These are the activations of a small network on made-up records, seen along a few directions, one row for each record.
After each row come some of the record's fields: K, T, E, W.
Not every record has every field; a missing one is written none.
Other fields move the rows too, some of them a lot.
Strong random noise was added to every row along 18 fixed directions; ignore it. To show where, here is one row again and again, with new noise each time:
[ 230 -156 -187  -45  491  -85  -64   93  194 -303 -269  469  229 -151
  132   13  -76  138  287   27 -216  260   73   90 -363   -2  -98  -46
 -223   15  -82 -450 -259  228 -233   75  234   64]
[ -66 -223 -384 -342 -344 -248  151  -99  135 -221 -143  103  143  -69
  288 -165 -179  -89   87  -24 -320  195  229 -100   53  198  118  102
 -275  136  -53 -467  401  187  410  -97   76  185]
[-351   49  -49  289   87  183 -243   58  175 -248  -65  106 -280 -236
 -104  127  -28 -474  237  310  137  108 -411 -130   88  206   34   30
  171 -169  109   -7   74  -86  -72  244 -259  121]
[-240   -4 -309  181 -676  122 -353  -61 -139 -171   98 -231 -245  -64
  -22  501  217   87  135  -36 -558  -42  281   88  263 -413  273  -26
 -334 -191  -48   30  326  591 -261 -194 -101  252]
[ 238  226  567 -285  548  -55  341  -93 -209  273 -318 -254  244   42
   49   79  -35   58  102  287  200  200  178  195   63  386  113   52
  266  -20 -248  538  154 -386 -532  187   11  -86]
[ 126   41  178   20 -148  162   11  -46  -73   17 -223   28 -255   49
 -168  234 -249  444  -16 -280 -125 -148 -294   36   19 -105   99  124
  415 -254 -190 -197  245   49  -60   -7  -93  -16]
[ 286  181 -520  -22    1  107 -134   86 -154  248 -247 -285 -483 -459
  337  -63   74   20 -182  -27  252  166  144  318 -171  333 -144  -25
  120  387  271  -85  328 -253  141 -158 -255 -241]
[ -93  112  -85  217 -305   61  -52   87  106   97  279  -40  -23  -28
  -71 -259   32 -137 -158   47  -59 -121   27  187  229 -462  381  -12
  294   21 -288   23   37  253  319  -79  136  -16]
[  71  -94 -495 -161   38 -303  171   22  437 -300  -63  387  495 -241
   85 -490  330  -51   59  366 -225   57 -229 -368  177   81 -267  247
  170  -22  -15  117  -39   47  304 -440  123  -94]
[-156  -52  249  -80  -35   71  259  -66 -537   80 -134 -297   53  309
   10  -66 -354  -78  -73 -107  173  344  -25  108  174   29   95    3
   15   36  -11   20  303 -160 -265  100  -84  123]
[ 213  110   36  553 -200  210    9  -11  -94  309  241  205 -141 -222
 -219 -109 -100  208 -249  -54  408 -274 -577   39  -82 -182 -404  139
  248 -173  162 -390  106 -284  350 -160   88 -225]
[ 126 -376 -192 -415 -218   23  199   44  123 -163 -148  -72   91  210
  214  -50   51  282   68 -316 -540   28  402 -271  123   -1   65  -22
 -154  263 -153 -213 -178  235   41 -161  267  247]
[-512  146  -10  247   22 -142   13   90  -58 -143   75  -17    5  162
 -131   45 -126  -80    3    1  182  214 -141  167   26 -172   94  -61
  103 -135  -56  288 -157  279 -183  164 -268  -90]
[-108  -51  -41 -184  -62  -15  -18 -128 -229   10  123  -56  -83 -224
  146   10  -30  168   29 -115   17  212  249   13 -157   -7 -247  -18
 -511  -94  138 -209  128   45  -89  -93   86  198]
[-174   84  177    4 -376  136  339  103  -60 -163  -78  -54   54 -200
 -109  -70  324  176 -111 -292 -265  111  -75  288  160    0  340 -254
  195   -6   14  -94   97  108  -73  154   60  357]
[ 225   89  -17 -313   88  325  140 -254 -102   98  -89   -4   11  113
  -65  -28 -140   10 -196 -336   33 -218  111  403    5 -320  291  307
  369   22  235  270  377 -159  192    1 -219 -445]
[ -60  -91  107   97 -176  246  192  240 -419  256  -61 -581  -66 -101
   70   62  120  150 -128 -130  -32  376  373   88  236   59  214 -244
  146  414  -86  226 -239 -205 -228  -89   88  334]
[-114   39  144  462    6 -160  -83 -174   40   57 -176  201   39  643
  111  128    2 -165   92  103  297  481   35  419  -44   -2  521   18
   57  635  -13 -103 -311  -19 -391  -35  -99  116]
[-146   64 -407  301 -208   90  204  334 -278  115  386 -249   91 -229
  107 -426   95 -142 -297 -231  137   85  237  338   34 -416 -127 -333
 -275  204  276  267 -232  111  -22  229  -21 -198]
[  12   72   89   77 -138 -300  421 -111  147   84  -80  154  234  388
   93   92 -212  206    0 -262   95  -65  116  267 -104   81  125   36
  -89  177   71  188  -97   -3 -156  393 -217 -330]

[ 301 -195 -280 -139 -110  156 -222 -167   81  -86  -84  179  -47   97
   40   36  -85   46   16 -147 -284 -137  103  -44  -23 -268  137  221
  -25  109  100 -251  155   40  170 -284   38  -44]  <K:none T:t2 E:e2 W:w4>
[ -18  -72 -227   47  395   49  -79  141  176 -374 -120  321  -48  370
  -42   53 -313 -181   86 -332  -19 -194 -164  146 -332 -184 -108 -127
 -158  -91  206 -148 -239  346 -207  586 -227 -423]  <K:none T:t2 E:e2 W:w2>
[-299  224   98 -101   -6 -253  453   91   42   94   90 -252  368   56
  -97   42  119 -123 -180   43  150 -127  174  227  101  214   98  -65
  196  -31  -11  589   10   64  335  208 -166 -354]  <K:k2 T:none E:e1 W:w2>
[ 223 -345 -220 -345  -43    0   40  132   92 -270 -289   31   95  155
  134  -37 -123   42  141 -141 -515   29  188 -222   39  106   95  -74
  -95  135 -171 -423   20  235   87  -86  246  260]  <K:k2 T:none E:e1 W:w2>
[ 185  -12   39  321   -6  106   18  -45  276  160   69  342  -79   68
  -52  238   58  297  -87 -384  204 -231  -10  248 -379  -44  -14   12
   42  300  287 -243 -473 -138  227  119  -35 -246]  <K:k1 T:none E:e1 W:w2>
[-348   19  252 -285  318 -215 -155 -359   54   67  227   80  150   96
   92 -181 -316 -273  178  298  254  449  438    2  -18 -203  386  283
 -150   52 -194  400 -108 -136  -90 -114  -36  160]  <K:k3 T:none E:e2 W:w4>
[ 192 -307  111 -360  445  243  -56 -252   70   -6    4  278  228 -105
  -14  156 -451 -281  253   58   24 -170  145 -219 -165  -11  -34  411
 -132 -151  196  -76  117 -390  421   92   63 -135]  <K:k2 T:none E:e2 W:w2>
[ -32   65  177 -149  256 -245    6 -156  343  -93  208  490  303 -328
  -15 -139  -74   81  214   80  -21  -24  103   12 -245 -180   76  114
 -224 -273  -26  184 -207  -47   -6  191   51   14]  <K:k2 T:none E:e2 W:w2>
[  83   85  570  -60   36  -53  467 -162 -280  114  -95   64  345  155
 -166 -169 -217 -103 -149   61  255  -35 -434  100   77  261  -44   49
  151 -246  -53 -325  546 -319  145  230  145   -5]  <K:none T:t2 E:e1 W:w2>
[ -43  -82  -69   58  -40 -111 -461  -69  -45   58  262   84  -71 -149
  166 -228 -441 -164  209  250 -162  203  255 -102   98 -650  402  116
 -253 -118 -454   11   65  156 -150    2   99  226]  <K:none T:t2 E:e1 W:w1>
[ 246  -17 -249  278 -224   36 -103 -100   20  145 -232   85  -97    5
  131  247   15  -28  -37   30   58   35  -19  249  -64  164  193  141
  120  403  170 -352  228 -162  285 -179 -101 -119]  <K:none T:t2 E:e2 W:w1>
[  92  321  -72  -35   11 -299 -216 -108  121  331  103 -278 -243  149
  106  186  -24  -87  -63  321  235 -372  147  -12    6  168 -135  124
    1 -103 -191  412  272   87   92  -23 -229 -508]  <K:none T:t2 E:e1 W:w2>
[-173   35   75 -115  119    3  269    9   -3  -56   -8  -59  162  339
 -237  146  -25  160 -242 -299   94 -118   34  173 -121    9  -62   -4
  229  -34   39   17 -130  216  290  -34  -24 -307]  <K:none T:t2 E:e1 W:w4>
[   2   26  208 -434  435  190  161 -114 -182   -7 -208 -216  238  138
  -46    3  200 -133  -52   77    9  194  216  160  132   55  225  129
  344  105   -7  424   73 -136  -73 -178   11  -51]  <K:k3 T:none E:e1 W:w3>
[-142  -44   74  -76  -14  181  109 -121 -359   29   73  -80   -4  116
 -126   82 -113  -93 -171 -217  262  -67 -167   90  -78   28 -253   78
 -105 -125  390 -166  270 -123  303  -52  -82 -109]  <K:k2 T:none E:e2 W:w2>
[ 230  174  281  171  -92  109  -44  104   57  239   64 -124 -320 -194
  -11   26  111  227   50    2   25 -215  -64  -32   39   61  -32 -170
   71  -84 -122  170 -114 -180 -382  191   41  129]  <K:k1 T:none E:e1 W:w4>
[-189   42 -137 -331  314  -23 -419  -28  358 -183   83  150 -709  -28
   62   71 -257  217  132 -334  135 -215  -13 -237 -446   17 -330   14
 -164 -262   88  -10 -309  214  -29  167 -291 -144]  <K:k2 T:none E:e1 W:w4>
[ 228  321 -134   55 -142 -247 -339 -140  -82  155    5   68 -389 -393
  235  156  124  397   30  -29   26  -51   64  287 -323  -39 -169  -70
 -435 -177   63 -121  328  126 -344   14 -168  -77]  <K:none T:t2 E:e2 W:w2>
[ 375 -239   66   81   -3  293   38  114  -60  302  133 -163  269 -365
  -45  -11 -171   15   53  124 -246 -170  264 -333  286 -318  161  151
  179   42 -169  451 -178 -482   26   45  137  -33]  <K:none T:t1 E:e1 W:w2>
[ 247  124   51 -197  254  135  -48   41 -335 -126 -144  -12   28   64
   -8 -399  132   61  -66   24 -160   79 -272  161  140 -399  -30  -58
  167 -276 -203  -15  320  235 -490 -113  173   37]  <K:k3 T:none E:e2 W:w1>
[ -53  -63 -110   14  104   21 -119   -7   -5 -160  -96  273   42  207
  -27 -353 -295  -50  -64 -211    8  342  -71  262  -46 -479  514   74
  354  237  -87  -85 -158   72   -1  -96  -90   67]  <K:k3 T:none E:e2 W:w2>
[  29   55   -7   70  401  243 -156  -25   36 -173   89  290 -122 -144
   66 -227  347 -332   -5   46  251  143 -116  302 -340   55 -235 -210
 -344   91  329 -611  -86   55  -61   86  295  136]  <K:none T:t2 E:e1 W:w1>
[-125 -172 -327 -230 -198  -22  -35   -8  148  -54  -67  -73  -91 -270
  105  101  -89  -22  -55  -87 -131   95  283  -95  -70  249  120   86
   32  215   40 -310  115   -4  698 -226  -20   87]  <K:none T:t2 E:e2 W:w4>
[ 185   78  229   34  234   84  -64  -37 -120  -69  -25  169  -57   54
  -50  141  107  161  154  -54   12 -148 -203   68 -189  -38 -340 -101
 -315 -324  130 -107    2   88 -529  180   87   21]  <K:k1 T:none E:e1 W:w2>
[ 218 -278   37  217 -196   -7  125    1 -222   82 -335   41   86 -126
   85  136  -45  440   91  -39  -79  398 -177 -307   67  280 -131   75
   29  289   82 -219 -136 -498 -286 -273   13  365]  <K:none T:t2 E:e1 W:w1>
[ 294   61   12  273 -174 -214  164  -65 -426  285   75    8  321    7
  194 -114 -167   53  -64  119   93  154  132  369  -45 -176  -63  -65
 -483   52  -59 -331  377   12 -177   45  247  -46]  <K:none T:t2 E:e1 W:w1>
[ 187   45  134 -318 -191 -160  111 -212  241  -90 -117  316 -138  129
  168 -348  242  394  -24 -385 -114  -40 -148   -1  -75   13  131    4
    1  166  158   13  -92 -153 -267   -4  -95  187]  <K:k2 T:none E:e2 W:w2>
[-524 -174  267   93   65  122  169  -63   82  -36  342  155  348 -149
 -325  106 -274 -134  -40 -114  171  178  192   13  -95 -181  280  112
   88  -18   84   23 -399 -168  594   44   72  138]  <K:none T:t2 E:e2 W:w4>
[ -79  -67 -237 -276   60   74 -272 -206  -75   81   46 -197 -408  412
  188  105 -365 -187    6 -249  191  -67  349   14 -108 -121   52  182
 -228  217  298  323   27  -47  -31   28 -413 -290]  <K:k2 T:none E:e2 W:w4>
[ -32  127  -20   -5   49   39  179  272 -269   85 -112 -248  190 -308
 -208   48 -502 -129 -120  104  -42  -45  -38  305  105  -70  273    2
  528 -352 -392  -62  544  170  585  112   24 -199]  <K:k1 T:none E:e2 W:w3>
[ 193   31   -7   76  -31   42  376  383   20   -2 -164  -41  145  -71
   -1 -384 -369 -150  -95 -213 -123 -106 -120  236  128  -78  404 -252
  410   86 -164  118   46 -101   27  648  -86 -149]  <K:k2 T:none E:e1 W:w4>
[ 290  -77   29 -157   86  171  246  219 -460  145 -156 -460  -60  604
  187 -388   15   59 -281 -406   -3  123  209  191  146 -180   67 -334
   23  482    0  193 -205  -17 -581  129   72  -51]  <K:none T:t2 E:e1 W:w4>
[ -50  118  -78  107  -28  266 -322  -14 -351  -92  -40 -118 -292  -19
 -111  -12  -56 -279 -111   19   40   87 -208  292   37 -251  160  -62
   72 -148   59 -289  484  161  -55  -73  -66   73]  <K:none T:t2 E:e1 W:w4>

Which values does each new row have?
[ 213   52 -341  174  -86  -36 -186  198 -139  117  -14 -166 -259 -233
  248 -233  208  217  -17   18   -6  235  105  -14    0  -70 -209 -198
 -170  256   62  172 -231  -51 -523 -191  -37  121]  <K:k1 T:none E:e2 W:w4>
[ -94  317   46 -123   38 -406  279   -5   87   40  120  123  216 -257
   -1 -210 -251  281  -59 -145   71   -6  140  313 -184 -157   76  -43
  -50 -293  -89  468   52   87 -152  383 -249 -304]  <K:k3 T:none E:e2 W:w4>
[ -78   82 -217  353 -289 -210   31 -261 -176  103   56  -38  331   68
   58  380  145 -134  133  297   91  151  214  139  119   47  -81  195
 -485  111  460  593  167 -185 -437 -104 -373 -197]  <K:k1 T:none E:e1 W:w4>
[-206 -102   55  -99   36  161  123   93   93 -393 -198  -17  -31  358
 -148  188  314 -166   17 -207 -156  -96 -199  -72   25  309  -75 -220
   -4   29  264 -116 -145  184 -129  186  -62  108]  <K:none T:t2 E:e1 W:w2>
[  72   -7  442  -22  -18 -162  547 -325  302   10   38  431  678  247
 -120   58 -172 -257  117   66   66 -198   51  208  -28  211  277  191
 -125  -11  150  -18  168 -280  217  437   80 -144]  <K:k1 T:none E:e1 W:w4>
[-102  103  205 -186  236 -217  110 -163 -243  -19 -146   59  209  227
  -85  -55  144  384 -183  -51  175  449   -8  259 -182   33  -44   37
  138   48 -132 -236  -20  165  -33 -538  179  133]  <K:k3 T:none E:e1 W:w4>
[-491   89 -317  179 -431  -58   38  172  181 -299  349   41  121   87
 -190 -275  -94 -328 -134 -167 -238 -157    2  212  236 -618  437 -129
   94 -179  -68  275    3  569  229  279 -186 -134]  <K:k3 T:none E:e2 W:w4>
[ -72  -52 -330  221 -564 -102  331  254  -11 -256 -196  -93  301  -19
  -89   68  324  183  -78 -164 -482  -19 -139  -14  331    9  114 -178
  139   76  133  284   -8  174 -162   16 -194   30]  <K:none T:t2 E:e2 W:w4>
[ 186   -6 -354  -17 -189 -167 -308   69  249   79  273   57 -361  189
  460 -348 -449 -176  127 -182 -215 -251  474  157  -77 -603  345 -149
 -525  144 -316  -72  -27  464 -202  561    5 -188]  <K:none T:t2 E:e2 W:w1>
[ 356 -254   72   12  258  -33  -10 -104 -137  -39 -356  275  285  276
   13 -135 -437  281  177  -31 -145  332 -163 -224   96 -326  209  296
  265  140 -133  255 -204 -374 -617 -126 -124   27]  <K:none T:t2 E:e2 W:w4>
[ 175 -161  -51 -383  169 -194   43 -164   59  -64 -288  102  222  -84
  204  167 -278   13  288  131 -212  168  323  -95  -83  272  122  204
 -210   38  -37   12  218 -144   -8   -9  -34   68]  <K:k2 T:none E:e2 W:w4>
[-283  120  312  305 -150  254 -292  -86  -16  116  490   96 -227 -125
 -355   66   38    6 -128  -20  213 -125 -129  145  -79 -419   99   -1
   93 -278  -96 -353  -83  176  400 -252  270  252]  <K:k1 T:none E:e2 W:w4>
[ -91  -80  302  -15 -260 -144  153   47 -241  147  278  -25  335 -470
 -168  103   -6  649  -77 -173 -239  146  288  -48  -80 -268   17 -102
 -196 -261 -266 -118 -197   56  178 -263  372  426]  <K:none T:t2 E:e2 W:w2>
[ 261   27  -74  394   -2  109  133  295  354   30  -62  -14  160   67
  -32  350  410 -102   19    4 -210 -399  168  196  -13  149  122 -290
   48  295   38  108 -417  121  -52  422   82 -285]  <K:none T:t2 E:e1 W:w2>
[ -14   33  -80  170 -211 -279   72  178  348 -136  -48  269  246 -307
   16 -265  -42  -87  119  249 -268   50 -181  -48  170  -28  379  -49
  267  -54 -386  -76   40  104  192  155   70  171]  <K:k1 T:none E:e1 W:w2>
[ -40  -10  359 -279  286 -192  412    7  170  145   46  -76  134   74
   85  -31 -413  -92  114   46  210 -248   67 -277  -53  429 -250   22
 -119 -207 -150  223  -23 -242   79  633  -22 -268]  <K:none T:t2 E:e2 W:w1>
